Here are a small network's activations along a few directions, averaged over the inputs that share one value of a field.
Related values have similar rows: they may be neighbours, one step apart, or belong to one group.
(in the rows, 500 means zero)
Random noise pushes rows far along 8 fixed directions. That doesn't count. These rows show it; they differ only by the noise:
[700 692 317 516 507 481 476 346 589 484 449 454 578 538 693 494 617 585
 472 477 354 360 413]
[336 449 419 468 636 651 471 463 528 512 428 560 446 539 626 311 484 483
 451 749 529 755 357]
[195 552 478 652 677 607 436 468 523 603 535 482 452 505 428 651 431 562
 501 444 487 688 346]
[460 413 409 471 448 567 513 677 430 501 580 409 543 449 476 560 457 528
 675 378 524 395 429]
[635 436 401 402 210 280 480 562 515 414 655 374 554 457 596 648 448 542
 464 406 442 228 723]
[390 406 439 505 539 486 515 764 491 544 649 481 537 592 631 663 417 680
 560 487 593 549 262]
[667 479 196 405 544 592 524 675 539 366 463 476 552 584 773 320 509 619
 586 714 449 494 282]
[185 782 386 561 538 590 471 288 567 370 445 608 455 503 326 323 465 271
 470 571 417 651 640]
[647 426 509 422 395 432 491 454 482 628 558 418 562 462 623 584 589 546
 483 375 524 328 502]
[444 633 440 540 526 509 475 374 527 589 539 474 513 473 395 567 553 448
 487 347 470 460 548]


V, 18 values:
v8: [382 472 324 589 533 683 407 563 412 321 457 433 423 411 363 363 424 426
 697 570 373 550 558]
v2: [542 567 581 492 449 468 576 620 480 425 475 526 583 497 482 511 498 519
 565 455 461 393 434]
v1: [574 412 336 504 456 411 506 786 494 464 665 391 522 507 448 672 406 598
 565 393 570 399 500]
v13: [773 383 428 495 628 653 556 617 472 675 452 381 485 396 334 483 656 501
 637 338 578 329 408]
v4: [532 546 571 528 535 511 542 377 597 480 399 541 479 477 465 445 532 446
 453 539 463 530 503]
v14: [441 616 828 537 471 384 542 377 477 574 501 752 567 620 661 539 557 535
 357 512 598 620 397]
v18: [322 449 616 591 506 650 398 278 416 453 331 533 382 416 414 325 474 384
 547 631 425 645 616]
v17: [379 460 728 545 635 451 535 433 520 730 500 523 472 525 306 632 541 454
 400 428 645 637 505]
v6: [611 579 267 587 560 482 429 607 558 379 547 375 469 500 510 610 406 638
 498 457 368 439 485]
v7: [731 562 408 350 535 502 623 653 486 431 484 568 562 508 441 309 551 446
 568 545 511 483 552]
v10: [289 426 725 556 366 437 565 683 450 514 603 468 567 441 186 759 424 445
 664 179 589 350 600]
v5: [503 395 559 450 301 471 501 620 387 298 514 482 476 470 519 469 377 482
 655 620 490 423 592]
v9: [548 477 637 415 391 433 532 513 484 471 535 547 542 487 532 487 509 459
 489 390 620 366 610]
v16: [532 452 241 633 615 693 378 611 449 335 481 319 376 410 373 505 379 565
 585 509 304 540 508]
v3: [610 428 470 493 704 567 464 327 546 659 383 413 389 371 358 477 545 508
 315 550 364 679 607]
v12: [391 467 490 578 528 503 433 449 459 513 542 505 429 500 360 538 430 474
 527 503 467 576 607]
v15: [468 611 373 582 883 715 568 502 605 540 358 628 432 627 352 326 534 447
 517 641 583 768 228]
v11: [414 688 536 639 703 535 514 454 504 631 487 512 443 537 253 633 504 499
 464 408 459 627 535]
V is arranged as a ring.
List every value one step from v18, in the order listed. -> v5, v12
List every value one step from v4, in the order listed. -> v10, v15
List every value one step from v1, in the order listed. -> v6, v9
List every value one step from v2, in the order listed. -> v17, v3
